Each row below holds a small network's activations on one input, seen along a few directions.
Each table varies a few parts of the input and shows all the possible inputs, shuffled.
Descriptions start from the smaller parts, as in this example, which fits no table here: one of 4 places along a line, together with either a single point or one of 9 places along a line or (one of 2 separate values, together with one of 8 places around a ring).
Shared parts are said once, and a part with two or three values counts as separate values.
In the rows, zero is written as 128.

Other details of the inputs shift rows strongly along two fixed directions, in all tables alike. That doesn't count.

Table:
R1: [121 180 140 134  97 142 142 125  73  44 117 114 105]
R2: [140  85 109 123 247 173 156 127 155 106  79 143 193]
R3: [219  95 134 146  92 126  32 144  73 188 186  74 112]
R4: [148 128 101 131 160 145 142 147 158 135 121 135 130]
R5: [113 148 112 125  91  94 121 118 115 195 154 129 111]
R6: [123 162 113 125 117 162 155 129 104  82 116 123 151]
R7: [129  98 153 100 138 105 137 133 197 217 138 127 150]
R8: [143 185  88 162  97 158 131 110  76  31 105 127 112]
R9: [104 139 114 147 101 166 132 116  86  54 112 136 146]
R10: [136 105 133 136 233 164 140 118 162  99  81 131 194]
R11: [134 146  99 148 106  84  98 117 130 183 145 135  94]
R12: [127 133 118 115  69  95 128 117 132 184 146 131 106]
R13: [106 145 129 156 102 163 133 114  90  54 110 130 147]
R14: [148 131 105 138  84  85 105 116 147 172 137 136  89]
R15: [124 166 130 130  78 103 132 142 141 184 159 118 109]
R16: [111 149 127 119  94  85 115 120  92 155 152 126  79]
R17: [107 126 111 136  71 115 116 137 125 175 160 142  97]
R18: [142 171 119 164  86 146 111  84  84  30  81 132 120]
R19: [124 136 130 108  69  97 124 120  97 137 137 135  71]
R20: [128 104 139  98 139 123 148 123 126 112 118 128 122]
R21: [121 174 132 130  74 114 127 135 136 168 155 117 109]
R22: [108 175 140 141 107 135 128  98  42  36 100 122 115]
R23: [110  85 156 113 149 102 123 156 177 180 164 134 114]
R24: [144 166 116 154  92  94 109 140 154 168 149 123  92]
R25: [110 111 132 134 133 143 134 133 147 132 137 137 153]
R26: [124 160 111 188  92 153 104 105  82  24 100 136 118]
R27: [142 167 121 150  93  98 104 139 162 173 151 123  90]
R28: [112 142 118 123 119 117 129 119 114 160 131 131 141]
R29: [126  94 170  91 138  84 127 141 187 206 147 123 110]
R30: [105 126 129 131  77  97 109 137 112 138 165 131  70]
R31: [124 168 103 128 107 175 161 124  79  66 110 129 137]
R32: [199  92 146 124 125 191  81 131  31 103 148  67 174]
R33: [129 116 102 159 118 122 106 130 145 128 138 140 109]
R34: [125 127 127 164 105 108  89 132 163 153 145 136 103]
R35: [125 165 124 135  73 146 137  89  75  61 102 133 137]
R36: [152  88 137 124 167  99 126 136 210 196 121 133 144]
R37: [110  75 162 118 214 171 158 145 150  65 101 128 175]
R38: [131  79 161  89 206 151 167 129 157  94  96 130 174]
R39: [113 119 131 106 158 128 142 127 102 124 120 134 122]
R40: [114  70 126 115 200 175 164 142 167 117 116 135 191]
R41: [108  76 166 115 215 177 154 142 155  63 102 127 175]
R42: [146 133 107 135 157 136 134 146 163 129 122 129 139]
R43: [111  63 141 104 208 170 160 152 148  92 112 139 157]
R44: [113 146 110 122  91 100 122 122 110 200 150 137 107]
R45: [137 112 129 138 171  90 113 135 185 210 134 131 137]
R46: [109 151 129 124 132 139 133 109  62  55 104 128 127]
R47: [146 125 112 135 101  93 106 121 156 164 127 138 107]
R48: [125 111 143  90 148  93 140 172 183 208 167 121 107]
R49: [147 135 102 138  80  97 107 116 133 161 128 144  85]
R50: [116 100 155  98 182  97 135 141 163 192 146 129 135]
R51: [106 172 146 135 109 133 121  99  58  55 108 121 112]
R52: [125 112 164  94 169 112 146 165 191 187 154 114 124]
R53: [125 167 123 126  78 107 132 138 137 179 164 124 110]
R54: [125 150  90 176  92 164 110 108  72  29 102 147 107]
R55: [112 161 124 133  87  97 116 112 110 178 149 132 118]
R56: [132  90 125 146 154 107 106 148 201 189 152 143 128]
R57: [123 160 114 131  72 146 136  95  72  61  98 132 135]
R58: [153  87 132 119 169 102 125 134 210 196 128 139 144]
R59: [104 143 136 147  67 113 105 127 132 157 156 130 107]
R60: [196  96 161 116  82 123  49 147  40 167 194  64  94]
R61: [122 160 146 131  85 136 135  96  59  25  93 123 110]
R62: [116 101 148 109 220 164 161 124 161 135  98 125 208]
R63: [133 159 111 156 102  87  93 112 126 167 141 137 100]
R64: [131  78 116 143 210 174 137 139 169  78  95 142 182]
R65: [126 152 133 134  96 151 145  96  87  61  90 127 151]
R66: [127 131 116 112  69 101 129 122 128 189 142 139 102]
R67: [124 158 139 119 130 148 151 132  98  61 123 121 122]
R68: [129  94 137  86 216 172 182 159 150 100 110 126 159]
R69: [103 131 133 133  74  97 103 140 111 133 160 133  75]
R70: [122 136 138 109  71  83 115 123 113 147 142 129  79]
R71: [130 111 122  98 152 118 157 161 191 220 161 122 143]
R72: [130 160  99 159 133 143 115  99  83  61  91 137 138]
R73: [152 104 124 125 228 167 160 148 193 112 104 130 186]
R74: [129  97 139  90 216 166 181 154 154  95 115 119 163]
R75: [117 107 142 117 213 166 166 121 141 113  90 126 209]
Description of these inputs: one of 3 separate values, together with either a single point or (one of 4 separate values, together with one of 6 places along a line).
Q: The inputs of R62 and R51 match in every part but the choice among 3 separate values. If R9 is changed in the same way as R62 into R51, which row does it become?
A: R69
Q: The inputs of R2 and R39 match in every part but the choice among 3 separate values. If R24 is changed in the same way as R2 into R39, which row does it become?
A: R1
Q: Which other rows does R11 become when the choice among 3 separate values takes its other values? List them by row number.
A: R5, R16
Q: Which other rows does R45 become when the choice among 4 separate values takes its other values? List them by row number.
A: R24, R26, R36
Q: Which other rows does R9 become when the place on the line of 6 takes its other values? List them by row number.
A: R13, R17, R25, R40, R59
Q: Which other rows does R48 become when the choice among 4 separate values takes its other values? List them by row number.
A: R46, R69, R70
